Each row below holds a small network's activations on one input, seen along a few directions.
Each table varies a few parts of the input and shows all the possible inputs, shuffled.
Descriptions start from the smaller parts, as in this example, which fits no table here: one of 8 places around a ring, together with either a single point or one of 11 places along a line or (one of 3 separate values, together with one of 6 places along a line).
Shared parts are said once, and a part with two or three values counts as separate values.

Other details of the inputs vary at random and push rows far along two fixed directions, the same in every table; ignore that.

Rows:
r1: [  1  76 -31 -20  64  13  39 -11 -12 -95 -98 -56 -13  51  17  46]
r2: [ -5  -4  -1  -7   6  -4 -10 -19  10 -15  -3 -41   4   0  -8   6]
r3: [  4  75 -20 -42  20  10  47  18 -42 -77 -72  49  -6  59  28  16]
r4: [ -9  -5   3   9  13  -4 -17 -24  16  -1 -16 -70   2 -12   4  22]
r5: [ -4  49 -43 -51 -11  28  41  27 -40 -62 -60  92  -7  72  34 -11]
r6: [ -1 -22 -14 -19 -33   1 -13  15 -10  29  32  90   8  15   4 -45]
r7: [ 21 -36  25  30 -30   6   9  35  19  51  62  18 -17 -40 -29 -31]
r8: [  7  41 -29  14  10  31  57  32 -24 -68 -41  29 -24  42   4   4]
r9: [  -3   44   -6    8   67   -4   13  -32   13  -58  -69 -116   -7    9
    0   56]
r10: [ 10 -24  10  36 -29  19  -1  28  12  43  57  19 -19 -32 -17 -29]
r11: [  2   6   8   8  21 -14 -24 -20  17   1 -12 -82   5 -14   9  12]
r12: [  -8   -8   11   28   33  -14  -27  -33   29   12  -11 -103    2  -28
   -4   29]
r13: [  0   0  -5  -2  18  -8 -10 -18  15 -10   0 -37   3   2 -10   1]
r14: [ -11  -11   20   32   37  -15  -21  -38   28   14  -11 -104    1  -40
    0   37]
r15: [ -3 -39  25   9 -15 -14 -19  -9   4  44  45  33  14 -31 -18  -8]
r16: [  1  59 -31 -43  10  21  51  25 -46 -65 -59 103  -7  67  20   2]
r17: [-11 -38  16   4 -30  -7 -22  -7   5  43  35  27  12 -22  -3 -11]
r18: [ 13 -31  20  34 -28  16   0  23  11  44  72  19 -13 -37 -33 -28]
r19: [ -6  -8  10   8  16  -9 -14 -30  18  -7  -8 -75   6 -17 -10  27]
r20: [ 10 -28 -19 -16  -8  -5  19  10  11  19  12  34  -3   2 -20  -5]
r21: [ -8  -5  18  10  19 -10  -8 -31  16  -7 -10 -72   4 -22  -8  35]
r22: [   2   -1   18   11   29  -23  -29  -30   26    0    3 -112   10  -27
   -9   15]
r23: [ -5 -27  14 -16 -37  -1  -1   6 -16  24  33  88  13  -4  -3 -17]
r24: [  1  26 -32 -32  -8  15  17  21 -25 -27 -28  84  -2  52  21 -21]
r25: [  1  12   3  -1  12  -9 -14  -7   1  -1 -14 -38   4  -2  14   7]
r26: [  0 -12   4 -16 -38  -8 -12  19 -20  34  31  87  13   5  14 -34]
r27: [-12  -1  10   4   8  -2  -3 -20   5  -3 -18 -36   2 -12  11  23]
r28: [ -5  32 -16 -31   0  11  27   8 -25 -46 -38  42   2  38  10  10]
r29: [  2 -45   5  53 -33   7  -8  20  10  41  54  22 -12 -28 -18 -26]
r30: [ -7 -12 -11 -17 -22   4 -10   0  -3   5   7  27   5  11   8 -19]
r31: [ -3   8  18  13  22 -15 -12 -21   7   4 -15 -68   5 -24  14  24]
r32: [ 17  19  -5  15  -6  21  37  43   3  -8  -9   8 -33  -1   2 -11]
r33: [   4   93  -25  -35   51    8   47    4  -30 -100 -100  -27  -10   58
   26   40]
r34: [  1 -36   7  44 -28  19  -9  21   8  44  64  17 -15 -27 -19 -23]
r35: [  5  58 -42 -51   8  23  45  26 -40 -71 -56  98  -5  76  18  -9]
r36: [ -7 -35  13  10 -20 -10 -23  -4   6  50  37  35  10 -21  -5 -15]
r37: [ -2 -24  -2 -26 -40   1  -7  11 -13  16  32  86  14  13  -5 -29]
r38: [  2 -25  32   0 -19 -19 -19  -3  -6  37  41  30  18 -27  -6 -10]
r39: [  8 -40 -30 -22 -35   0  14  26  -1  43  25  98  -4   8  -8 -31]
r40: [   2   -3   22   13   31  -23  -31  -30   26    3    0 -114   11  -30
  -10   22]
r41: [  4  12  14   4  24 -16 -16 -20   9  -9 -12 -72   8 -12  -1  20]
r42: [ -2 -38   6   8 -22  -9 -30  -5   9  50  38  30  11 -16  -7 -22]
r43: [   0   -2   11   16   27  -20  -35  -29   28    8   -4 -118    7  -28
    3   12]
r44: [ -9 -23  -2 -17 -44   2  -6  13 -14  29  26  88  11   8   8 -27]
r45: [ -3  13  10   2  12 -11  -8  -9  -2   0 -14 -34   3  -7  16  14]
r46: [  5 -38  13  39 -25  17  -5  19   6  38  71  20 -10 -27 -32 -22]
Description of these inputs: one of 2 separate values, together with either a single point or one of 4 places along a line or (one of 3 separate values, together with one of 6 places along a line).
Q: The inputs of r38 and r31 match in every part but the choice among 2 separate values. If r15 is changed in the same way as r38 into r31, which row does it become?
A: r14
Q: The inputs of r41 and r25 match in every part but the choice among 2 separate values. If r2 is changed in the same way as r41 into r25, which row does it become?
A: r30
Q: Which other rows does r41 become when the choice among 3 separate values takes its other values? List them by row number.
A: r1, r19
Q: Which other rows does r12 become when the choice among 3 separate values takes its other values? List them by row number.
A: r26, r44
Q: Which other rows does r29 become when the place on the line of 4 takes its other values? List them by row number.
A: r10, r32, r34

Rows:
r47: [  2 -20  16  23 -17   0  -9   8   5  27  33   7  -1 -23 -11 -10]
r48: [ -5  53  -4 -20  39   0  18 -19  -8 -68 -68 -71  -1  23  18  42]
r49: [  5 -13  18  22  -6  -2  -5   4   8  20  25 -14  -4 -23 -11  -3]
r50: [ -1   2  10  28   9   4  -1  -5   8  -3   0 -45  -8 -18  -3  11]
r51: [ -1  15 -26  -8 -12  23  29  25 -19 -25 -13  66 -14  32   7 -15]
r52: [ -6  23  -8 -40 -12   3  20  11 -31 -19 -28  81   6  32  23  -3]
r53: [  9  23 -22  -8  11  17  37  21  -9 -32 -26  19 -17  24   0   2]
r54: [ 11 -16  14   6 -21   0   4  20  -1  31  40  42  -2 -18 -13 -19]
r55: [ -4  46 -25 -33  29   8  25 -11 -10 -70 -70 -33  -3  41  15  29]
r56: [ -6 -40   3 -19 -33 -10 -17  -5   1  41  29  63  15  -6  -3 -19]
r57: [  1  14   9  11  20 -12 -24 -15  17   3 -12 -89   0 -16  16   9]
r58: [  0  19 -22 -41  -8   3   6   7 -27 -29 -12  80  14  47   7 -19]
r59: [-11  -1  17   5  30 -25 -25 -36  10   6 -20 -68  17 -19  10  34]
r60: [  3 -19  -5  -2 -16  -8 -25   2  12  32  21  -1   5  -6   8 -25]
r61: [-10 -13  -2  -6  17 -21 -21 -30  11  13 -13 -28  15  -7   4  17]
r62: [  4 -26   4  21  -5   1  -4   3  16  22  25 -15  -6 -20 -18  -7]
r63: [  2 -36   4  17 -25   3  -9  11  10  37  43  29  -2 -15 -18 -21]
r64: [  8 -10  15  15  -5  -1   2   9   5  18  23  -2  -5 -19 -12  -5]
r65: [ 10 -14  -1   9  -1   2   7   9  13  16  20  -4  -9 -14 -19  -5]
r66: [ -4 -12  15  30  -1   5 -14  -6   9  15  19 -36  -4 -24  -6   6]
r67: [ -4  14 -26  -6 -12  27  26  23 -20 -23 -12  64 -13  34   8 -13]
r68: [ -3  10  16  -5  20 -16 -22 -26   1 -12  -3 -43  16  -4  -2  12]
Q: What is each input in this table made of?
A: one of 2 separate values, together with either a single point or one of 4 places along a line or one of 6 places along a line
Q: The inputs of r60 and r57 match in every part but the choice among 2 separate values. If r63 is changed in the same way as r60 into r57, which row does it become?
A: r47
Q: Which other rows does r55 become when the place on the line of 4 takes its other values? List them by row number.
A: r56, r58, r61
